A small network was shown many inputs. Here are its activations along a few directions, one row for each input.
In each table, some parts of the input vary, and every possible input appears once, in random order.
A made-up example of a description, with smaller parts first: one of 3 separate values, together with either a single point or one of 11 places along a line or (one of 6 places along a line, together with one of 8 places around a ring).
Shared parts are said once, and a part with two or three values counts as separate values.
In the rows, 128 means zero.

Other details of the inputs vary at random and push rows far along three fixed directions, the same in every table; ignore that.

A family of inputs:
row 1: [147 147 142 107  96  91 114 121 121 121 110 123]
row 2: [105 119 113 135 136 196 123 127 136 140 181 144]
row 3: [131 111 105 117  91 123 142 133 146 153 133 167]
row 4: [157 134 146 128 153 118 130 114 129  96 108 110]
row 5: [127 161 153 130 163 129 125 126 128 109 121 110]
row 6: [144 156 157 127 144 115 135 118 125 104 101 103]
row 7: [159 142 136 119 146 124 110 110 118  88 115 110]
row 8: [132 162 138 126 140 144 117 131 118  93 125 102]
row 9: [129 146 141 143 154 145 146 121 119 124 121 102]
row 10: [136 117 129 128  84 113 150 140 139 160 135 144]
row 11: [ 52  62  82 167 163  76 125 184  47 169 133  58]
row 12: [128 119 135 122  87 113 141 142 146 155 141 147]
row 13: [150 150 142 116 144 125 111 105 116  95 113 109]
row 14: [142  96 118 118  87 120 122 123 129 154 132 160]
row 15: [ 92 134 131 141 150 180 134 145 146 149 178 143]
row 16: [134 110 135 113 101  99 125 123 148 164 146 166]
row 17: [154 141 122 124 154 119 132 115 123  92  92 117]
row 18: [125 133 135 124 109 141 127 121 121 138 123 136]
row 19: [154 100 126 124  93 112 146 119 144 158 136 157]
row 20: [118 148 142 135 154 146 139 139 133 114 135 113]
row 21: [ 54  62  67 160 123  22  96 206  39 145 112  65]
row 22: [156 128 147 117 119  87 131 116 129 121 103 122]
row 23: [148 139 129 136 148 120 114 111 117  85 104 116]
row 24: [115 151 122 131 151 150 139 122 121 118 115 118]
row 25: [122 138 114 124 111 133 142 137 136 132 122 141]
row 26: [122 126 118 114  80 132 126 139 160 158 140 156]
row 27: [117 131 133 140 169 165 137 131 135 114 148 121]
row 28: [139 102 112 112  91 123 119 121 157 159 140 164]
row 29: [160 125 135 128 113  97 143 130 127 120 105 120]
row 30: [148 104 132 113 100 109 136 121 154 153 145 167]
row 31: [130 118 111 117 114 108 135 122 126 142 114 143]
row 32: [156 129 138 114 108  97 118 114 113 117  93 127]
row 33: [103 119 126 140 154 182 132 135 150 146 181 151]
row 34: [ 84 129 110 152 129 191 128 135 136 141 170 147]
row 35: [104 115 128 136 156 168 137 120 138 149 165 139]
row 36: [112 135 120 132 167 176 118 112 136 121 137 117]
row 37: [162 126 143 114 126  77 119 126 136 118 114 137]
row 38: [135 135 133 122  96 128 128 135 124 126 116 134]
row 39: [135 162 139 119 140 123 118 120 130 102  96 102]
row 40: [ 83 141 118 153 162 182 121 123 114 123 148 118]
row 41: [101 121 115 149 162 189 124 136 108 117 143 113]
row 42: [127 122 139 115  91 103 139 130 146 165 140 155]
row 43: [140 146 134 132 146 120 114 106 115  92 102 115]
row 44: [154 142 148 128 146 120 134 124 131  93 108 109]
row 45: [139 128 120 118 111 129 120 130 150 127 123 138]
Each input here is: one of 5 places around a ring, together with either one of 4 places along a line or one of 5 separate values.
Changing only the place on the ring of 5 turns row 41 into row 32. The same change can be made to row 21. Which row results? -> row 43
Changing only the place on the ring of 5 turns row 26 into row 39. The same change can be made to row 12. Which row results? -> row 6
Change only the place on the line of 4 in row 6. List by row number the other rows that result. -> row 5, row 9, row 42
Which other rows agree with row 14 in the place on the ring of 5? List them by row number. -> row 4, row 7, row 17, row 19, row 23, row 28, row 30, row 37

A family of inputs:
row 46: [148 164 131 133 153 149 130 134 144  66  98 106]
row 47: [ 90 102  92 142 130 173 114 120 113 141 155 146]
row 48: [144 148 143 119  94  93 140 148 144 134 111 137]
row 49: [ 95  96  84 136 143 171 114 144 134 134 171 141]
row 50: [139 153 143 123  87  92 144 135 136 133 108 140]
row 51: [163 128 121 104  95 112 111 113 141 113 111 156]
row 52: [ 89 121 131 139 182  50 108 183  64 112 103  50]
row 53: [ 90  92 101 140 163 155 107 144 132 146 186 131]
row 54: [ 65 110 127 148 153 144 128 143 110 164 171 119]
row 55: [152 166 162 120 176 126 128 129 146  82 124 103]
row 56: [180 107 131 110 131 103 172  87 165 151  98 160]
row 57: [222 105 165 130 132 145 174  77 163 117 129 169]
row 58: [142 178 136 130 131 201 143 103 130 100 111 121]
row 59: [139  94 133 104  53  94 108 107 132 185 140 165]
row 60: [ 87 122  98 146 117 173 138 139 124 144 145 145]
row 61: [139  96 126 111  68  88 109 109 141 174 147 183]
row 62: [110 107 142 119  95   4 112 163  67 146  89  68]
row 63: [129 117 128 124 145 121 107 118 135 133 144 141]
row 64: [136 144 122 126 138 164 112 100 100  98 107 104]
row 65: [140 188 161 131 144 149 144 120 117  99  99  89]
row 66: [128 160 141 138 158 136 137 152 144  99 121  98]
row 67: [ 91 117  98 142 124 174 135 152 133 145 148 143]
What do these inputs look like to the network? -> either one of 2 separate values or (one of 4 places along a line, together with one of 5 places around a ring)
Change only the place on the line of 4 in row 65. List by row number the other rows that result. -> row 48, row 50, row 66

A family of inputs:
row 68: [130 122 130 115 111 167 118 108 167 155 160 174]
row 69: [105  85 120 138 112  92 128 150 100 162 149 134]
row 70: [146 121 115 118 102 186 136 103 163 146 161 186]
row 71: [ 87 121 113 167 211 155 103 146  84  91 134  71]
row 72: [ 35 103  82 153 116 160 120 171  83 169 161 106]
row 73: [130 152 136 143 183 130 144 118 126  95 103  96]
row 74: [133 126 131 154 179  82 129 150  89  81  83  64]
row 75: [165 140 141 128 136 117 143 120 143 102 109 119]
row 76: [ 98 135 119 148 197 173 122 124  92 102 116  80]
row 77: [194 140 145 110 101  68 132 117 139  90  77 141]
row 78: [ 94 133 126 158 214 172 136 139 112 107 126  75]
row 79: [112 185 145 133 149 210 131 124 157  98 147 133]
row 80: [140 111 124 129  99 180 139  99 153 149 157 183]
row 81: [ 85 123 118 152 193 192 112 130 108 117 162  91]
row 82: [114 133 134 144 185 160 135 137 119 107 147 101]
row 83: [135 100 107 124  97 116 125 132 124 143 130 160]
row 84: [147 155 148 108  69  71 131 156 135 134 106 139]
row 85: [ 98  98  91 128 108 119 125 132 122 169 142 153]
row 86: [125 159 131 140 190 167 139 108 131  91 115 112]
row 87: [184 123 150 105  67  72 118 107 147 125 108 166]
row 88: [158 113 133 108  80  77 114 121 129 137 123 147]
row 89: [151 117 132 107  95  82 123 136 144 139 125 144]
row 90: [136 116 141 129 118 166 149 116 164 148 170 177]
row 91: [157 160 144 124 169 128 103 112 126  70  99  93]
row 92: [166 154 138 126 153 136 126 105 114  75  94 102]
row 93: [162 124 138 109  74  67 140 111 137 150  99 150]
row 94: [ 84 131 116 132  95 148 114 145 122 152 156 134]
row 95: [119 131 122 129 124 206 144  87 159 158 165 181]
row 96: [125 135 136 145 180 170 129 122 130  96 143 119]
row 97: [ 97  99 124 131 129 117 128 145 108 170 147 124]
row 98: [101  76  91 130 100  63 113 161  81 159 116 100]
row 99: [150 159 141 122 152 123 113 103 138  96 108 126]
row 100: [109 150 121 125  91 189 144 131 168 146 156 170]
row 101: [ 72  84 108 138 144 103 130 171 103 173 153 110]
row 102: [ 76  86 103 134 137 111 118 162 112 168 152 120]
row 103: [123  98 114 138 129  53 123 156  73 122  93  71]
row 104: [138 118 131 126 114 185 155 113 182 162 169 172]
row 105: [143 124 124 118 110 189 146 108 181 152 165 182]
row 106: [ 91 134 122 147 185 158 115 117 108 118 141 101]
row 107: [ 90  79 106 126 107  54 101 163  84 165 121 106]
row 108: [100 114 121 135 154  43 127 164  83 131 104  80]
row 109: [138 121 123 115 114 127 135 125 149 143 124 151]
row 110: [117 134 107 111  60  80 119 155 114 133  99 132]
row 111: [121 105 124 120 112 106 135 148 136 162 151 140]
row 112: [147 109 139 111  88  68 126 135 121 152 123 131]
row 113: [ 56  63  84 158 141 126 129 171  80 185 161  91]
row 114: [201 174 174 106 128 102 136  88 140  78  61 112]
row 115: [186 129 142  98  68  79 113 110 159 125 114 167]
row 116: [157 152 157 130 163 125 129 114 114  86 113  96]
row 117: [147 116 120 122 111 122 135 127 146 133 130 147]
row 118: [132 121 117 112 104 186 135 104 165 159 155 188]
row 119: [206 166 172 119 127  99 138  90 133  67  67 116]
row 120: [131 112 135 115  95  62 130 129 117 160 124 138]
row 121: [173 137 143 110 116  72 120 128 134  97 100 122]
row 122: [155 195 155 109 114 106 105 121 133  61  78 104]
row 123: [143 122 115 112  99 187 135 103 168 152 160 186]
row 124: [141 197 159 137 147 200 142 106 139  89 112 110]
row 125: [ 90  98 107 131 122 109 125 142 129 170 155 143]
row 126: [125 186 147 143 147 220 148 118 167 110 145 137]
row 127: [107 175 146 143 161 147 124 147  94  98 116  77]
Changing only one part turns row 89 into row 105. The same change can be made to row 97. Which row results? -> row 114
Changing only one part turns row 115 into row 70. The same change can be made to row 88. Which row results? -> row 92
What do these inputs look like to the network? -> one of 2 separate values, together with one of 5 places around a ring, together with either a single point or one of 5 places along a line
A walk changes only the place on the line of 5. It starts at row 90 and steps to row 82. List the rest of the walk in order. -> row 111, row 101, row 108
Change only the place on the ring of 5 in row 110. List by row number the other rows that result. -> row 72, row 100, row 124, row 126
Change only the place on the line of 5 in row 120. List by row number the other rows that result. -> row 69, row 97, row 112, row 116
